A small network was trained on made-up records. Each row is its average activation on records with the value named, seen along a few directions.
Values that are neighbours, or in one group, have similar rows; names and order tell nothing.
(in the rows, 128 means zero)

Other fields vary at random and push rows far along one fixed direction, the same in every table; ignore that.

Values of S:
s3: [164 158 152 109 234 125 171 137 107 104 175 133 115]
s7: [105 127 117 149  53 112 117 106 122 147  94 112 118]
s6: [140 119 125 130  96 124 119 115 144 117 121 123 144]
s2: [122 122 116 115  57 141  94 114 138 151  82 134 130]
s1: [116 135 136 145 170 117 152 143 107 132 156 129 111]
s5: [124 108 122 139 121 129 121 133 151 106 138 121 153]
s4: [125 128 128 109 167 147 122 148 127 141 130 145 124]
S is arranged as a star with 3 arms.
- List every value one step from s7, in the order listed. => s3, s1
- List every value one step from s4, in the order listed. => s2

Values of K:
k2: [150 126 129 100  93 146  96 114 142 144  91 145 141]
k4: [118 116 126 110 110 151 102 140 129 147 112 144 131]
k6: [113 120 121 127 169 126 127 143 124 132 135 121 130]
k7: [136 125 143 142 207 126 156 153 131 100 182 135 139]
k1: [118 150 123 141 133 109 143 110 114 138 111 110 108]
k3: [132 102 110 144  31 117 104 100 164 105 105 107 161]
k5: [129 157 142 133 153 120 168 136  91 129 159 134  87]
K is arranged as a star with 3 arms.
- List every value one step from k1, in the order listed. => k6, k5
- List every value one step from k3, in the order listed. => k7
